These are the activations of a small neural network, seen along a few directions. Each row is one input.
Each table varies a few parts of the input and shows all the possible inputs, shuffled.
A made-up example of a description, with smaller parts first: one of 3 separate values, together with either a single point or one of 11 places along a line or (one of 5 places around a ring, together with one of 6 places along a line).
Shared parts are said once, and a part with two or three values counts as separate values.
(in the rows, 128 means zero)

Other details of the inputs vary at random and push rows far along two fixed directions, the same in every table; ignore that.

Table:
row 1: [118 176 117 177  99 136  87 198 112 142 147 163 124 174]
row 2: [112 162  89 179 110 103  73 170 124 118 143 142 131 191]
row 3: [105 118 147  93 154 138 138 111 125 107  87  85 106  77]
row 4: [124 102 141  88 147 144 153 111 122 126  79 131  97 104]
row 5: [139 122 140 135 111 147 118 130 135 123  98 132 107 123]
row 6: [ 95 148 131 125 144 126 108 148 123 110 123  99 119 114]
row 7: [119 116 108 111 141 112 118 122 113 111 103 129 110 131]
row 8: [135  97 130 109 137 130 136  85 135 107  70 114 103 110]
row 9: [127 161 124 147 126  95 145 138 142 159 245  98 217 130]
row 10: [ 97 150 127 123 141 129 104 149 120 112 121  98 122 115]
row 11: [122 105 116 100 149 123 127 103 117 106  96 125 103 119]
row 12: [106 138 115 128 128 129 114 158 115 134 120 148 114 150]
row 13: [159 122 115 125 137  87 161  99 141 152 222 129 203 137]
row 14: [133 121 157 124 127 158 138 127 125 128  91 144  98 107]
row 15: [129 129 132 148 103 140 111 142 133 126 108 137 108 133]
row 16: [137 109 161 111 131 167 151 110 125 126  81 137  91  95]
row 17: [139 112 146 129 116 152 129 117 136 118  91 128  96 113]
row 18: [170 125 157 135 113 130 184 105 146 175 205 139 193 112]
row 19: [123 127 109 142 125 123 107 122 129 110 108 126 113 149]
row 20: [108 158  81 151 124  98  76 173 106 120 147 146 130 181]
row 21: [138 109 162 110 128 160 152 113 124 129  76 136  94  93]
row 22: [ 89 162 118 139 135 124  97 165 117 113 139 101 122 133]
row 23: [137 119 144 137 114 145 121 129 137 120  98 133 102 121]
row 24: [192  82 173 105 122 136 208  54 166 157 164 111 177  75]
row 25: [101 168  96 157 118 120  92 194 110 137 154 156 122 186]
row 26: [122  93 122  89 150 124 135  90 119 107  82 124 103 103]
row 27: [170 125 119 142 121  99 156  91 154 154 209 120 209 143]
row 28: [101 168  99 158 120 116  90 196 112 137 152 159 124 184]
row 29: [166 112 144 101 140 121 190  92 146 169 198 130 194 114]
row 30: [126 106 121 121 130 127 122  97 133 109  83 121 110 124]
Description of these inputs: one of 5 separate values, together with either a single point or one of 5 places around a ring.
Q: Changing only the choice among 5 separate values turns row 26 into row 11. The same change can be made to row 12. Which row results?
A: row 25
Q: Start at row 13 and move only the place on the ring of 5, one step at a time. The first step leads to row 2. Which rows follow, in order?
A: row 23, row 14, row 28

Table:
row 31: [130 115 129 114 142 115 123  97 120 108 122 127 143 102]
row 32: [130 126 129 118 118 127 144 126 155 146 154  97 156 121]
row 33: [151 145 151 141 119 140 136 124 131 134 134 115 148 112]
row 34: [105 107 125  95 166 126 158  91 123 119 104 114 111 121]
row 35: [137 134 142 151 126 127 123 130 129 126 173 139 135 117]
row 36: [ 99 129 104 136 116 103  83 161 116 101 119 133 106 134]
row 37: [ 99 126 135 101 146 167 102 118 122  97  21 104  74 106]
row 38: [139 129 148 119 141 142 117 129 109 117  93 128 108  96]
row 39: [139 154 146 137 115 144 129 132 125 142 144 122 150 121]
row 40: [102 108 120  82 139 131 107 140 107  99  72 121  78 105]
row 41: [127 142 143 128 138 126 147 135 107 151 142 149 143 114]
row 42: [143 111 127  97 155 119 163  77 142 136 180  98 170 122]
row 43: [136 127 122 154 100 125 102 176 135 131  97 156  99 176]
row 44: [126 112 113 111 135 103 126 120 136 120 125  94 133 126]
row 45: [133 116 154 119 113 147 134 133 134 117  83 106  92  93]
row 46: [112 119 128 139 112 126 115 127 153 115 104 103 117 117]
row 47: [158 117 148 113 144 136 166  78 155 137 134  91 174  96]
row 48: [ 71 185  76 168 130 102  73 217  87 119 161 167 111 203]
row 49: [156  62 147 121  95 147 156  76 130 121  58 138  85 101]
row 50: [144 116 158 110 151 134 188 103 126 153 172 139 147  96]
row 51: [146 128 145 115 132 146 133 127 145 151 117 160 144 145]
row 52: [ 97 182  80 160 125 106  68 203  99 119 192 150 136 195]
row 53: [157 115 122 174  92 134 134 111 125 134 148 159 128 162]
row 54: [141 124 153 132 130 132 125 108 122 124 124 133 133  90]
row 55: [201  86 120 103 134 103 179  36 144 139 141 145 167 109]
row 56: [147 108 151 108 128 130 141 129 127 129 122 118 114  85]
row 57: [175  73 120  92 145 127 162  46 137 105  86 146  94 108]
row 58: [127 159 137 148 115 148 120 154 127 132 160 127 127 142]
row 59: [158 135 156 158 111 130 160 102 156 143 207 120 177 114]
row 60: [140 129 114 148 135  92 141  95 152 136 220 109 194 147]
row 61: [143 121 127 109 153  95 189  73 137 166 193 112 212 123]
row 62: [107 195 116 186 101 118 109 192 110 157 171 152 156 175]
row 63: [ 61 173  69 165 113  86  70 213 103 130 133 138 110 203]
row 64: [ 67 130 124 118 152 165 109 144 116  92  17 124  38 130]
row 65: [147 135 136 131 129 141 138 141 154 156 172 164 153 168]
row 66: [123 125 118 125 125 165 127 144 122 144 119 165 108 152]
row 67: [107 141 114 118 147 110 131 137 100 131 132 146 142 135]
row 68: [173 142 142 146 131 115 159 128 137 158 244 129 193 125]
row 69: [ 84 191  89 203 101 116  41 196 124 112 123 133 126 190]
row 70: [121 123 151 111 110 153 128 139 129 123  88 112  91  99]
row 71: [180 106 135 160  93 127 158  79 130 152 152 151 170 137]
row 72: [117 137 116 105 145 125 106 133 102 114 116 130 129 125]
row 73: [161 123 158 104 140 137 159  98 124 151 163 125 166  86]
row 74: [101 111 122  94 163 148  97 132  99  69  41 123  47 110]
row 75: [101 191  71 182 120  87  53 194 108 123 163 126 154 207]
row 76: [104 126 117 103 154 136  85 138  93  80  39 126  72 113]
row 77: [161 134 156 138 125 142 162 112 145 137 176 111 155 112]
row 78: [172 112 146 138 128 137 156 114 151 141 147 150 142 155]
row 79: [114 128 129 127 145 153 116 127 138  99  80 102  90 125]
row 80: [126 116 113 104 131 103 137 115 138 139 159  98 157 129]
row 81: [155 104 141 100 131 160 167  92 132 165 123 152 154 112]
row 82: [131  93 127 111 130  99 144  83 152 124 141  95 152 105]
row 83: [113 126 157 134 120 161 102 116 121  94  37 122  73  91]
row 84: [150 104 143 110 129 127 166  99 164 138 139  85 156  97]
row 85: [141 104 128 101 161 121 152  80 139 114 136  93 139 115]
row 86: [131 141 127 131 134 139 141 121 150 138 172 106 158 138]
row 87: [ 94 176 104 171 102 102  94 223 101 153 171 162 123 171]
row 88: [172 110  89 136 102  83 137 109 141 140 163 155 147 154]
row 89: [ 96 131 151 121 137 167 137 136 112 111  57 134  58 111]
row 90: [115 118 154 114 117 143 161 132 128 139  93 124 100  97]
row 91: [ 87 178  98 194  86 106  37 232 104 117 139 156  93 172]
row 92: [135 181 100 200  96 112  70 206 121 143 148 176 143 225]
row 93: [ 86  98 125  79 149 128 132 134 101 103  46 133  63  99]
row 94: [ 93 176  97 195 109 121  68 181 138 112 155 128 126 185]
row 95: [163 123 139 124 109 118 160 139 169 182 202 154 190 155]
row 96: [ 96 105 126 106 153 141  96 115 109  69  53 130  57 103]
row 97: [146 132 139 122 114 119 140 147 128 156 189 128 156 112]
row 98: [113 116 151  96 151 170 112 130 104  98  60 131  51  92]
row 99: [168 103 130 100 134  92 176 101 144 148 212 108 198 101]
row 100: [119 146 105 123 139 110 109 124 120 131 147 111 160 150]
row 101: [ 88 117 116 118 146 130  77 109 112  78  26 111  72 119]
row 102: [120 147 127 138 135 123 156 121 138 155 150 121 173 136]
row 103: [147  89 137  93 117 153 170 110 142 165 125 146 136 110]
row 104: [132  93 169 112 112 150 145  96 145 111  72 106  90  66]
row 105: [110 112 135 109 132 131 166 118 146 142 105 108 125 109]
Q: What do these inputs look like to the network?
A: one of 3 separate values, together with either a single point or (one of 4 places along a line, together with either a single point or one of 5 places around a ring)
Q: Changing only the choice among 3 separate values turns row 78 into row 92. The same change can be made to row 57. Which row results?
A: row 55
Q: Start at row 58 and move only the place on the ring of 5, one step at a time. The first step leads to row 98. Which rows follow, in order?
A: row 52, row 42, row 86
Q: Change only the choice among 3 separate values in row 32. List by row number the other rows that result.
A: row 37, row 86
Q: Change only the choice among 3 separate values in row 31. List by row number the other rows that result.
A: row 36, row 96

Table:
row 106: [115 155  98 145 132 112 107 143 112 128 147 142 144 162]
row 107: [152 133 156 131 126 141 153 121 132 144 164 133 145 108]
row 108: [135 147 122 153 113 127 102 161 117 130 150 149 127 151]
row 109: [ 92 158 112 141 144 127  92 169 118 105 126 111 113 148]
row 110: [100 101 121  97 140 141 113 124 107  96  35 130  55 116]
row 111: [109 167 105 175 105 134  73 177 117 126  96 146 112 178]
row 112: [116 124 135 106 133 129 148 133 135 146 126 119 135 118]
row 113: [135 107 123 121 123 124 131 119 134 125  95 136 110 129]
row 114: [128 137 103 148 117 109 105 151 122 126 148 153 129 160]
row 115: [148 123 123 115 137 109 151 115 124 142 182 132 160 126]
row 116: [152 133 150 143 109 136 161 127 149 159 167 127 160 122]
row 117: [160  94 137  95 135 115 189  79 149 155 162 115 170 103]
row 118: [154  73 164  88 136 156 169  68 138 121  73 120 106  76]
row 119: [126 169 111 175  99  80  96 160 125 133 212 102 188 131]
row 120: [124 116 125 129 131 127 118 106 143 108 109 108 116 130]
row 121: [134  80 146  79 163 144 161  57 145 103  84  90 109  75]
row 122: [ 81 155 108 139 123 126  87 189 106 123 106 139  95 160]
row 123: [146 121 154  90 163 130 184  80 133 151 170 112 183  91]
row 124: [114 105 137 109 131 162 104 126 114  94  30 139  52 106]
row 125: [119 149 133 151 114 144 111 159 122 129 126 144 110 136]
row 126: [137 153 101 168 116 100 113 137 127 142 175 148 173 179]
row 127: [111 160 109 167 104 127  84 164 141 117 129 116 121 169]
row 128: [147 106 149  89 147 124 188  90 143 156 178 116 176  90]
row 129: [160 119 126 127 129 107 147 112 132 140 182 142 162 131]
row 130: [106 115 152 119 128 170 115 133 116 101  29 132  48 103]
Q: What do these inputs look like to the network?
A: either a single point or (one of 4 places along a line, together with either a single point or one of 5 places along a line)
Q: Start at row 112 and move only the place on the line of 5, one step at a time. The first step leads to row 117. Which rows follow, in order?
A: row 113, row 111, row 116
Q: Change only the place on the line of 4 in row 115. List by row number the other rows that result.
A: row 106, row 110, row 117
